Each row below holds a small network's activations on one input, seen along a few directions.
In each table, some parts of the input vary, and every possible input appears once, in random order.
Descriptions start from the smaller parts, as in this example, which fits no table here: line(4) and (point or line(9) or (values(3) and ring(5))).
Shared parts are said once, and a part with two or three values counts as separate values.
In the rows, 128 means zero.

Other details of the inputs vary at random and push rows far along two fixed directions, the same in every table; ignore that.

A family of inputs:
R1: [ 97  47 118 100  63 105 202 136 152 164 170]
R2: [ 95 106 161 142 112 112 161 137 171 144 151]
R3: [171 173  88 115 119 103 126 143  56 102 151]
R4: [157 135  95 112  89 121 147 123  61 130 156]
R5: [161 207 120 135 159 133  79 110  54  97 128]
R6: [107  51 104  99  91  92 187 164 165 140 149]
R7: [163 153  81  93 118 125 115 123  49 112 121]
R8: [109 118 160 146 111 135 141 115 153 146 140]
R9: [159 173 113 104 136 110 121 120  67 105 149]
R10: [ 98  91 133 127 131 125 134 141 163 132 115]
R11: [114 163 189 197 187 162  65 111 188 122  95]
R12: [163 150  96 115 128 168 112  98  87 139 100]
R13: [142 109  64  75  72 105 167 136  49 126 161]
R14: [173  96  65  80  78  88 186 161  65 121 147]
R15: [152 139  82  98 121 107 129 148  83 103 126]
R16: [104 144 152 159 168 143  83 127 165 117 100]
R17: [104 128 158 160 135 131 124 124 151 138 143]
R18: [151 173  79 103 130 105 109 142  55  96 139]
R19: [123 140 169 167 150 161  94 103 155 139 108]
R20: [ 90  69 138 119  92 122 169 124 161 156 157]
R21: [ 70 112 161 150 141 128 120 137 193 134 137]
R22: [ 98  85 155 141 129 119 147 141 203 141 128]
R23: [149  74  43  52  51  56 222 178  73 128 188]
R24: [176 209 109 113 159 115  89 121  59  87 136]
R25: [105 141 169 148 157 158  90 104 158 130 104]
R26: [130 123 147 140 156 190 104 100 172 155  70]
R27: [190 216 141 133 158 144  80  98  68 101 103]
R28: [135 128 156 137 138 124 133 133 156 123 113]
R29: [155 193 108 133 154 123  85 128  72  96 129]
R30: [ 90 124 137 134 132 122 123 130 138 131 140]
R31: [114  72  85 104 100 129 173 152 157 153 124]
R32: [135 117 148 123 138 122 137 127 153 126 120]
R33: [132  91 100 117 128 147 145 142 162 144  92]
R34: [130 121 102 118 102 129 135 121  85 132 144]
R35: [ 88 112 178 177 131 158 114 104 179 154 132]
R36: [161 204 134 156 183 148  54 114  97  92  95]
R37: [119  93 123 137 109 113 152 153 155 135 136]
R38: [ 99  62 118 103 102 109 171 155 160 137 131]
R39: [123 134 107 103 115 107 141 137  89 118 151]
R40: [116 163 209 173 181 170  73  83 187 135  98]
R41: [132 111 137 141 131 129 132 134 144 130 118]
R42: [ 91 127 176 163 140 122 129 137 197 134 136]
R43: [171 184 113 125 149 146  81 106  60 107 107]
R44: [ 97  24  95  98  75  98 202 170 160 151 144]
R45: [ 99  96 175 141 149 133 130 126 201 136 116]
R46: [ 82 104 173 164 124 128 142 129 184 150 151]
R47: [123 118 151 126 134 139 124 111 150 137 124]
R48: [104 115 170 161 141 129 127 138 200 133 115]
R49: [191 156  88  97 152 156 115 121  85 116  75]
R50: [172 173 102  96 123 102 135 123  51 107 153]
R51: [100 173 194 198 184 155  67 111 185 123 117]
R52: [157 136  82  99 121 138 142 126  90 132 115]
R53: [137 189 131 140 152 153  72  94  76 112 119]
R54: [106  62 130 125  84 123 175 139 161 161 144]
Each input here is: ring(6) and (point or ring(8)).
- The inputs of R35 and R11 match in every part but the ring(6) part. If R34 is changed in the same way as R35 into R11, which row does it become? => R36
- Which other rows does R42 become when the ring(8) part takes its other values? List them by row number. => R3, R18, R21, R23, R24, R29, R51
- Start at R32 and move only the ring(8) part, one step at a time. The first step leads to R45. Which rows follow, in order? => R38, R10, R44, R41, R14, R28
- Which other rows does R12 become when the ring(6) part takes its other values? List them by row number. => R26, R31, R33, R49, R52

A family of inputs:
R55: [145 140 110 113 131 127 128 136 112 121 116]
R56: [110  93 131 137 109 120 156 141 152 142 139]
R57: [133 121 125 129 133 121 133 138 143 125 127]
R58: [143 128 105 119 130 139 127 124 110 131 118]
R59: [146 134 122 114 106 114 144 124 100 129 154]
R60: [119 116 114 122 126 142 126 126 132 138 118]
R61: [108  82 120 118 109 127 149 139 153 145 122]
R62: [108  94 128 137 109 120 153 142 152 141 140]
R63: [ 90  70 151 132 122 131 150 132 189 149 124]
R64: [156 157  94 105 116 109 133 137  69 113 139]
R65: [164 173 133 128 146 140 105 107 104 118 116]
R66: [ 99 124 156 157 141 148 115 114 162 143 128]
R67: [105  88 138 129 108 118 152 134 149 144 145]
R68: [159 216 163 166 185 157  52  92  95 102 103]
R69: [140 129 102 103 122 118 142 141 109 123 121]
R70: [144 127 107 106 125 107 141 140 112 113 138]
R71: [121  85 132 119 103 136 157 120 154 155 123]
R72: [141 127 112 112 101 133 142 113  94 138 145]
R73: [122 134 131 134 125 120 128 135 132 126 134]
R74: [167 210 160 161 192 165  55  98 110 100  87]
R75: [ 88  93 157 151 123 116 146 139 187 143 148]
R76: [117 152 152 156 146 142 102 119 139 124 119]
R77: [135 106 115 110 118 117 155 143 132 132 127]
R78: [145 150 119 127 130 118 126 132 103 120 134]
R79: [149 127 115 120 130 131 126 127 112 126 114]
R80: [152 120  98 114 118 125 139 141 109 124 120]
R81: [123 129 102 112 112 124 135 129  94 129 143]
R82: [ 90  83 144 142 123 122 142 145 198 140 130]
R83: [119 164 169 160 180 168  75  96 156 124  99]
R84: [168 145  92 101 125 107 134 140  82 108 135]
R85: [124 125 122 126 132 122 127 138 142 123 126]
R86: [137 144 118 130 141 147 103 119 118 125 111]
R87: [141 124  99 108 118 124 139 140 106 122 119]
R88: [ 94 130 165 154 143 140 107 116 160 134 124]
R89: [155 223 170 158 189 148  59  97 102  97 112]
R90: [128 100 105 110 115 130 148 132 125 140 129]
R91: [153 149 129 119 118 128 133 115  99 129 137]
R92: [145 152 134 132 140 160 108  97 119 136 109]
R93: [ 79  96 163 144 123 112 142 137 186 137 152]
R94: [159 151  93 115 113 114 129 137  70 110 136]
R95: [161 137  93  94 119 116 130 129  73 111 122]
R96: [146 141 127 132 144 141 106 121 120 123 107]
R97: [ 98  92 139 125 107 115 148 132 147 138 145]
R98: [117 116 109 123 108 126 137 131 115 134 142]
R99: [131 107 113 111 115 120 147 139 126 126 124]
R100: [107  91 123 130 122 141 139 131 160 149 122]
R101: [112 110 145 142 122 126 140 132 150 136 137]
R102: [133 120 123 126 132 129 134 137 142 131 117]
R103: [167 144  93  94 125 112 140 137  80 110 127]
R104: [115 117 117 115 111 122 139 127 113 131 146]
R105: [ 76  91 145 144 117 138 139 127 175 154 138]
R106: [123 123 129 121 132 115 131 135 141 119 131]
R107: [111  99 130 132 122 135 139 139 161 139 116]
R108: [158 140  88  96 120 121 128 132  73 115 119]
R109: [124 120 123 121 111 114 144 136 116 124 142]
R110: [115 125 132 132 122 127 124 126 126 131 133]
R111: [109  91 129 114 116 117 157 142 161 137 128]
R112: [139 103 109 119 115 125 151 142 130 133 121]
R113: [103  85 119 115 113 130 150 132 152 144 129]
R114: [115 183 186 183 184 147  66 106 163 115 118]
R115: [160 147  95 111 115 114 128 130  67 116 138]
R116: [135 126 108 118 108 115 133 134  98 123 139]
R117: [135 155 118 126 130 111 119 133 101 113 143]
R118: [100  80 147 138 125 130 155 141 194 150 120]
R119: [131 110 129 123 128 131 133 128 135 134 118]
R120: [122 121 126 119 117 101 145 140 123 121 158]
R121: [166 143  86 104 124 109 131 143  85 108 132]
R122: [115 116 115 120 128 140 128 126 132 137 119]
R123: [118 112 151 141 112 138 142 116 150 145 135]
R124: [147 206 170 168 195 165  51 102 140 105  84]
R125: [127 130 138 130 127 118 136 133 130 129 139]
R126: [134 169 184 170 171 176  81  89 164 132  89]
R127: [134 134 108 120 114 101 135 143 105 115 151]
R128: [148 150 121 126 130 118 129 131 102 120 134]
R129: [115 107 153 137 111 138 138 111 149 148 137]
R130: [167 139  93 100 122 118 137 136  79 110 124]
R131: [ 77  99 157 145 124 115 141 139 184 140 148]
R132: [158 149 103 104 117 111 130 127  64 110 143]
R133: [ 96 160 206 187 180 147  78 107 193 126 124]
R134: [104  94 138 131 110 117 155 138 152 137 146]
R135: [ 93 149 190 178 170 164  83  98 178 137 118]
R136: [157 148  86  97 123 107 132 142  80 106 132]
R137: [132 196 161 169 180 165  60  93 120 117 110]
R138: [ 81  99 156 142 123 123 145 137 182 146 137]
R139: [ 99 107 140 133 122 131 137 123 147 140 144]
R140: [165 136  88 101 116 121 125 135  77 114 119]
R141: [158 157 101 100 117 103 135 135  67 107 144]
R142: [104  86 156 134 117 141 157 123 191 161 120]
R143: [131 131 108 117 112 115 140 138  98 122 138]
R144: [131 117 122 131 125 134 127 137 140 127 114]
- The inputs of R83 and R139 match in every part but one. If R102 is changed in the same way as R83 into R139, which row does it become? => R78
- The inputs of R141 and R111 match in every part but one. If R64 is changed in the same way as R141 into R111, which row does it become? => R55
- The inputs of R132 and R63 match in every part but one. If R129 is changed in the same way as R132 into R63, which row does it become? => R71
- Describe the family of inputs behind these rows. => values(2) and line(5) and (point or ring(8))
- Which other rows does R84 become when the line(5) part takes its other values? List them by row number. => R74, R77, R90, R119
- Which other rows does R117 become when the values(2) part takes its other values? List them by row number. => R85
- List by row number the other rows that have the values(2) part and the line(5) part in common with R72. => R66, R81, R98, R104, R105, R135, R137, R139
- Which other rows does R105 become when the values(2) part takes its other values? List them by row number. => R60

A family of inputs:
R145: [181 210 169 128 168 127  76  72  72  90 132]
R146: [ 63  88 162 185 107 141 111 136 200 156 132]
R147: [ 72  83 145 159 155 131 118 155 226 130 131]
R148: [ 76  94 195 154 127 149 144 102 193 177 158]
R149: [169 218 169 116 169 132  83 105  78  81 104]
R150: [ 82 107 158 157 154 112 139 161 236 143 116]
R151: [176  85  85  92  66  56 198 156  80 115 181]
R152: [149 228 133 145 154 167  81  79  63 115 126]
R153: [ 55  72 155 180 144 134 115 152 195 140 114]
R154: [140 209 131 138 146 158  46  83  59 111 114]
R155: [ 92  97 188 185 128 136 144 129 203 168 157]
R156: [130  82  39  43  92  92 174 156  80 115 163]
R157: [140 106  52  41  90  74 197 164  89 127 150]
R158: [ 93  98 199 164 132 113 146 158 219 127 121]
R159: [113  68  48  63  79  94 172 155  51 125 147]
R160: [206 177 117 110 172 201  78  74  89 125  40]
R161: [222 178 110 139 172 190  78 104 101 119  39]
R162: [144 103  48 106  49  97 206 163  68 138 176]
- The inputs of R159 and R153 match in every part but one. If R157 is changed in the same way as R159 into R153, which row does it become? => R150
- Describe the family of inputs behind these rows. => values(2) and (point or ring(8))
- Which other rows does R162 become when the values(2) part takes its other values? List them by row number. => R152
